A small network was trained on invented records. Each row is its activation on one of them, seen along a few directions.
Records have a field called Vuta. Each example row is followed by its value.
Records without Vuta are marked missing.
Other fields move the rows too, some of them a lot.
Strong random noise was added to every row along 10 fixed directions; ignore it. To show where, here is one row again and again, with new noise each time:
[  33   -2   13 -198   79 -291  278  367   86  -99 -128 -732  -31  -56
   83  452  166  162  268 -354 -190  190 -138  -96]
[ 210 -353  -76  364  142   46  197  111 -470 -255 -834 -271 -496  335
  -96 -205 -186   10  400  199  255 -115 -206  137]
[-195  172  345  146 -223  286 -235 -134  -66  328  345  539  138   27
  -86  409 -125   34 -234  281 -121   66  150  344]
[ 317  131  661 -315  357 -203 -242  109  252 -238  135   35 -228 -456
  294  312   63 -175 -226 -382 -145   29  111 -188]
[ 295  -44  662  -69 -340  108   94   89    5 -430  511   74 -213  -88
  635  -85  467 -185  -67  111  565 -574 -228 -299]
[ 272   56  714   19 -354    0  -17  227  331 -134  520   92   18 -285
  203  476  203  -74  -12 -238  172 -104   74 -243]
[-103   88 -114  372 -259 -137  -30  178   12  339  159  180  143   33
 -575   35 -102  197  248 -356   53  731  189  118]
[ 146 -134  -34  -13  -89  -15   96  161   78  385  -42 -452   74  -18
 -118  309  286  315  155  118 -533   20 -181  -29]
[ -40   51  104  -88  223   53 -134 -223 -284 -257  151  217 -277   58
  301 -366    2 -265 -127   44  376  -74  124  177]
[-149  281   91   29   73 -238 -201   95 -326  171  528 -185  119 -117
   99  -12  355  481  163 -482   95  723  178   15]
[  91   76   44  179  159 -225 -214   45  177   36   99  208  -73 -204
 -425    7 -309 -159  139 -638   99  691  533   85]
[-326  277   66 -244  127  -72   43  -36  -96 -155  218 -290   69  -26
  271  519  -80  -29    0 -200   92   99  118  214]

[ -11  178  342 -446  507   87 -411 -365 -239 -243  334  326 -153 -133
  692 -215   41 -231 -331  -42  268  -38  397  202]
m6
[ 426   56   87  -67   76  -79 -182 -301 -203  -87  215 -336  -54 -274
  475 -472  519  252  192   32  375 -441 -334 -539]
m6
[ -31  241  -73 -343  282 -288  -20 -116  -65 -347  -89  293 -196  -63
  197 -556  -82 -354  -81 -294  611  137 -172  -54]
m9
[ 177 -294 -372 -447  158 -201  275  172  504  -41 -118 -491   70  -29
  112 -144  158 -259   52 -209 -285 -145   84 -195]
m5
[  71   95   89  124  -61  132   21 -108 -151   66 -482  -67  -38  -55
  -70  332 -144  205   70  393  -24 -425 -566  -66]
m2
[  19  129  168  -96 -362   92  -52  -12  261  308  233  381  340  -99
   49   63  192   92 -250  325 -135 -356 -401 -271]
m5
[ -81 -121 -700 -455  267 -264  208  -83   93  -49  -30 -511  145   91
  291 -433  134 -165  234 -281  227  121  163    4]
missing
[ -71  242  218 -128 -221   18  -18  104   35  348   20  360  129  -71
  -95  213  135  217 -226  295 -230   46 -524   23]
m1
[-148  283  -89   36 -346 -145   46   80 -144  384  -64  487  191  109
 -240 -340  169  285  -11  165  231  259 -712  -98]
m9
[  78  -10  152  387 -122   74 -399  -42  -25  488  -59  780  232  -38
 -340  -69 -239  219   41  -66  113  535  307  127]
missing
[-136   94 -854 -201   95 -123  -42 -494  222  402   38   71  240  -57
 -353 -546 -104 -201    7   12   17   88  -48   51]
m4
[ 134 -386  667  255   84  286 -198  509 -717  320   61 -309  -46  325
  468  519  453  853  276  110 -482  604  533  431]
m3
[-551  167 -263 -322  -74  -22  231  308 -185  579 -173 -219  392  296
  -32  570  154  542 -107  323 -704  415 -416  408]
m4
[ 131   64  725  173 -184  341 -202 -111   15 -193  182  555 -152  -34
  104  467 -327 -290 -131  162  260 -206  326  208]
m8
[-433  149 -638 -439 -143  -30  275 -158   10  201   72  265  191  261
   54 -576  169 -194 -305  438   84 -164 -586  145]
m4
[ 230 -190   58  -91  -27   48  156  203    0  212 -190 -559  -40   82
    0  363  226  271  231  162 -500  -25  -96   22]
m8
[-481  -34 -193  256 -548  356  116   50 -193  461  605 -217  552  322
   42  479  280  539   93  305 -242  109  255  307]
m7
[ 448 -332   72  259 -387  148  -47   65  674  269  137  376  139 -165
 -460   -9 -125 -247   59  -75 -117  -24  407 -158]
m7
[-137 -180 -319 -200   47  155  264  -81 -101 -161 -130 -419    9  276
  316   85  -41 -145  158  190  141 -283  127  248]
m6
[ -16  189 -259 -542   73 -445   74  164  615   77  353   75  214 -236
 -111 -295  121 -308 -175 -538 -130  409   74 -238]
m7
[ 617 -521  249  303 -212  114  137  212  132  -87 -589   -7 -199   79
   -9  -20  -74  -71  390  133  263 -307  -41 -197]
missing
[-211  305 -491 -215 -287 -273  216 -107  487   22  540 -189  358 -122
 -264   54 -141 -349  244 -536  384  277  189  -89]
m2
[-118  111   52  183 -297  195  186  -66   88   -4 -396   50   64  132
 -301  741 -591 -198  173  279  108 -298 -178  207]
m2
[ 390  -59  530  266  -22  131 -180 -136 -108 -376  143 -142 -211 -174
  230  399 -205  -90  448 -364  659   35  602   27]
m1
[-294  246 -116   30 -244  143  294 -269 -255 -278   55 -771  159   11
  369  712    0  192  300  224  421 -669 -407  -32]
m1
[  50  277  259 -442   37 -135   50  -36   22 -282  266  -35  -93 -160
  461 -103  286 -130 -174   -9  260 -274 -373 -225]
m8
[-264  154 -199 -576  -33 -321  290  389  177  195   98   84  124  193
    7 -187  251  -81 -173 -140 -219  497 -293  125]
m9
[-124   59 -176 -372  547  -69 -233 -139   53  118 -213  151   45 -113
  111 -153 -105  -56 -371   14 -424   43   79   97]
m5

Here are new rows. What is Vuta for each?
[ 311 -271 -480   67   16 -117  113   -6  304  165 -182 -110 -136   -4
 -527 -443  -99 -252  282 -198  -64  276  213   11]
m1
[ 267 -246 -386  436 -508  154  149 -154   37  565 -113 -447  231   61
 -437   19  288  427  455  400 -194 -340 -451 -252]
m9
[-105  165 -112   29  275   -5 -360 -251  -38  294  310  258  -44  -94
 -364 -161 -159 -111 -170 -130 -372  456  415  264]
m2
[ 505 -379  145 -302  110   11  -31   78  291  316  159 -398  -63 -105
  209  -24  546   31  -11  122 -658 -179   74 -145]
m9
[ 100  156 -425  470 -220  -97 -100 -266  -13  278  345 -412  162 -221
 -593 -201  136  348  380 -219  -38  150  -33 -348]
m8
[ 253  -78  204  231   80  118 -313 -169 -142  190   64  -38   31 -103
   31  149  -27  238  242  -95   36  151  404   38]
m6
[ 222 -419 -821 -381  -48 -131  263  -80  577  358  417 -656  209  -27
 -102 -573  535 -188  116  -78 -491  -74  181 -205]
m4
[ -19 -361 -350  358 -270  289  110  -81 -176  386 -286  148   36  406
 -330 -218  -76   73  152  535 -127  -62  -43  274]
m4
[-235  314 -261   32   52 -186   24   41 -165  267 -462   58  100  -17
 -398   94 -190  313   50   27 -109  304 -557   38]
m2
[ -71  -58  282 -328   26  160  -16   95  102  -17  196  413  -39  104
  322   -4   82 -253 -402  224 -145  -93  119  233]
m6
